Each row below holds a small network's activations on one record, seen along a few directions.
Here are examples, each followed by its value of one field, Getu.
The word absent means that the record has no Getu.
The largest differences between rows may come from other fields.
In the rows, zero is written as 500.
Strong random noise was added to every row along 8 fixed directions; ignore it. To show where, here is one row again and again, with new noise each time:
[452 599 324 381 344 386 708 446 598 493 548 339 512 394 495 472 579 307
 445 307 643 570 565 492]
[666 528 484 630 451 730 319 565 478 597 219 699 580 643 422 550 677 552
 567 432 439 312 450 551]
[404 446 643 489 461 634 310 569 414 628 466 520 635 540 494 480 617 503
 506 676 328 471 280 560]
[588 624 462 511 515 439 588 589 648 385 547 491 474 376 403 524 584 452
 284 289 621 557 510 538]
[393 575 563 452 509 425 610 598 488 588 527 412 509 448 479 525 610 384
 345 429 527 580 335 465]
[479 531 444 466 510 462 573 532 591 353 696 398 424 368 489 530 410 517
 442 499 481 632 542 477]
[386 489 523 320 593 552 475 494 454 652 518 382 437 625 628 471 583 418
 464 552 586 480 441 462]
[487 615 480 548 411 615 499 592 303 645 331 463 425 589 632 335 427 356
 493 339 526 491 407 374]
[546 547 635 462 493 404 667 533 518 538 441 538 623 456 455 577 632 574
 438 504 515 546 350 562]
[477 442 616 441 557 473 611 491 461 474 598 475 511 483 554 605 411 700
 611 736 368 607 419 480]

[594 420 397 603 791 710 330 573 591 503 522 591 250 685 429 748 496 634
 580 527 451 374 643 394] -> j13
[587 405 616 345 450 377 762 333 517 531 505 521 684 498 558 592 514 742
 747 730 489 513 501 603] -> j2
[358 526 441 587 426 498 535 565 400 588 452 444 472 488 466 555 516 386
 493 441 402 533 402 388] -> j6
[658 474 600 402 489 593 458 432 500 567 367 597 635 606 573 434 606 625
 580 570 584 370 492 624] -> j2
[614 489 468 472 569 535 599 425 496 589 340 588 471 653 513 649 580 624
 632 508 552 406 540 466] -> j9
[543 466 584 407 578 541 561 452 433 528 521 486 438 593 652 472 375 623
 581 628 529 519 497 472] -> j1
[448 570 193 559 178 501 570 452 592 374 523 430 567 335 378 573 550 378
 596 397 389 544 591 486] -> j5
[564 395 591 431 464 529 481 420 573 455 593 535 652 455 499 523 520 671
 649 720 400 486 488 641] -> j12
[461 386 572 534 580 655 259 537 490 509 593 535 493 552 469 547 504 593
 549 710 326 463 441 525] -> j4
[443 472 541 403 635 355 599 514 699 550 647 451 521 448 343 681 751 439
 330 474 614 506 462 557] -> j4
[310 625 554 480 287 452 665 583 229 688 381 352 532 482 662 340 465 290
 471 420 453 606 248 365] -> j5
[498 454 515 546 530 646 249 564 498 511 556 512 475 513 477 427 482 454
 460 516 434 447 483 552] -> j8
[671 521 418 553 321 613 351 469 600 345 559 532 568 376 464 311 404 476
 512 400 514 473 629 631] -> j8
[498 467 501 491 391 451 530 456 592 600 449 530 681 471 350 582 747 433
 505 479 500 432 443 608] -> j4
[721 527 652 465 683 545 521 547 486 495 433 604 423 601 605 425 433 665
 466 452 671 430 522 548] -> j2
[207 433 365 471 318 663 328 523 403 608 688 259 464 451 572 396 396 249
 649 640 284 545 456 396] -> j3
[606 518 471 464 719 589 448 523 579 525 349 627 417 684 453 714 729 620
 425 466 632 344 532 503] -> j5
[472 455 677 502 620 340 618 509 467 526 553 520 500 480 495 530 425 567
 484 565 513 572 440 508] -> absent
[547 509 482 581 615 650 398 609 550 532 469 580 425 580 421 659 604 583
 508 517 417 403 475 451] -> j7
[635 539 474 513 519 486 670 491 537 663 312 578 512 613 448 610 653 487
 567 334 636 389 519 481] -> j13
[407 457 556 418 377 457 688 405 378 666 357 483 653 572 552 595 613 569
 703 690 388 485 347 471] -> j10
[501 444 662 578 410 549 337 566 534 460 608 543 673 353 405 406 502 523
 447 586 362 531 366 652] -> j6
[582 508 307 487 522 657 475 459 449 481 449 472 308 647 658 476 336 570
 693 484 518 422 690 396] -> j7
[274 502 632 374 514 465 516 577 433 772 603 316 486 505 568 361 565 202
 349 456 594 532 303 465] -> j1
[408 485 597 344 511 469 572 494 473 523 700 322 450 446 659 327 348 453
 489 590 556 595 454 479] -> j10
[522 494 470 476 510 562 450 505 563 512 543 479 472 508 489 477 522 441
 456 455 540 472 530 526] -> j1
[458 606 614 568 508 487 532 604 246 590 334 510 429 568 646 332 369 432
 413 405 523 559 368 364] -> absent
[495 527 492 495 397 413 796 455 411 431 583 415 477 406 610 535 280 627
 705 604 375 665 484 391] -> j12
[726 538 403 567 301 495 627 410 563 437 438 557 566 418 480 395 381 522
 649 333 563 488 651 569] -> j9
[458 466 595 223 582 410 626 412 586 656 528 420 604 564 541 576 757 495
 481 598 656 438 433 590] -> j11
[560 525 414 488 388 494 568 462 587 391 571 471 542 402 485 494 462 554
 562 496 467 526 568 544] -> j7
[541 578 449 469 480 494 770 469 333 487 479 414 334 539 737 439 223 581
 673 488 514 599 549 300] -> j12
[303 552 550 428 475 359 607 590 475 627 632 302 477 390 505 378 524 211
 296 345 599 609 367 468] -> j13
[667 487 570 500 609 478 688 469 551 454 422 622 516 557 473 720 547 796
 617 623 480 470 506 505] -> j10
[568 487 448 338 483 690 187 456 652 433 509 508 603 528 513 394 732 471
 390 555 605 359 564 716] -> j3
[474 359 468 489 528 590 354 474 645 476 712 488 514 455 387 627 523 552
 622 680 360 468 562 562] -> j8
[747 511 669 436 470 474 646 385 406 497 363 593 591 560 688 313 352 708
 608 513 652 488 524 601] -> j6
[570 524 477 628 513 546 397 523 391 443 344 610 444 572 546 442 384 551
 504 443 482 465 542 465] -> absent
[572 557 653 301 634 414 618 500 564 486 588 424 487 475 622 393 531 514
 322 480 751 542 465 581] -> j3
[464 481 593 595 534 686 335 615 355 665 435 529 455 602 531 463 458 474
 550 543 365 454 354 422] -> j9
[508 494 627 273 641 370 677 462 597 515 626 412 520 482 554 568 593 585
 441 592 644 532 456 560] -> j11
[577 482 393 403 457 463 648 395 662 405 559 492 567 446 430 708 603 645
 646 599 476 480 601 543] -> j11

Here are new rows. What is Getu for each?
[343 519 485 448 439 505 517 551 461 497 634 364 497 417 532 477 474 426
 474 568 408 598 411 439] -> j2
[437 566 535 450 376 409 617 515 432 606 504 386 539 429 546 350 490 308
 438 363 583 550 408 508] -> j8
[495 445 651 349 485 464 442 465 598 484 647 438 630 420 514 356 547 468
 365 570 586 520 443 686] -> j1
[667 550 583 550 398 513 453 524 557 308 437 642 673 389 432 452 541 690
 418 522 454 492 435 663] -> j7
[542 485 498 636 411 450 495 496 477 325 568 538 515 367 473 434 267 571
 559 515 372 599 567 516] -> absent
[515 543 280 360 335 483 689 363 586 594 418 412 553 533 504 589 671 400
 671 414 605 406 616 481] -> j11
[414 505 296 496 488 555 379 519 623 270 739 389 371 371 453 521 426 484
 430 530 424 570 627 467] -> j7
[383 484 356 538 299 453 608 481 505 598 436 454 630 444 372 665 676 398
 642 490 343 479 446 480] -> j2
[608 523 536 580 531 513 560 541 532 418 552 539 453 441 483 516 396 600
 502 463 502 542 534 486] -> j6
[438 635 546 380 500 441 610 573 446 679 494 357 430 517 632 263 529 237
 302 256 770 502 411 451] -> j7
[519 403 445 453 480 642 473 411 472 604 470 513 509 632 574 568 509 588
 786 665 404 400 553 478] -> j12
[506 422 528 319 687 580 390 462 644 645 546 496 484 656 505 570 731 506
 482 576 650 331 530 587] -> j7
[525 545 388 552 464 414 673 482 573 525 436 504 505 462 395 649 613 454
 503 344 549 497 535 472] -> j6
[525 485 424 358 442 463 617 350 431 602 476 389 437 598 686 323 393 407
 618 425 700 464 633 488] -> j4
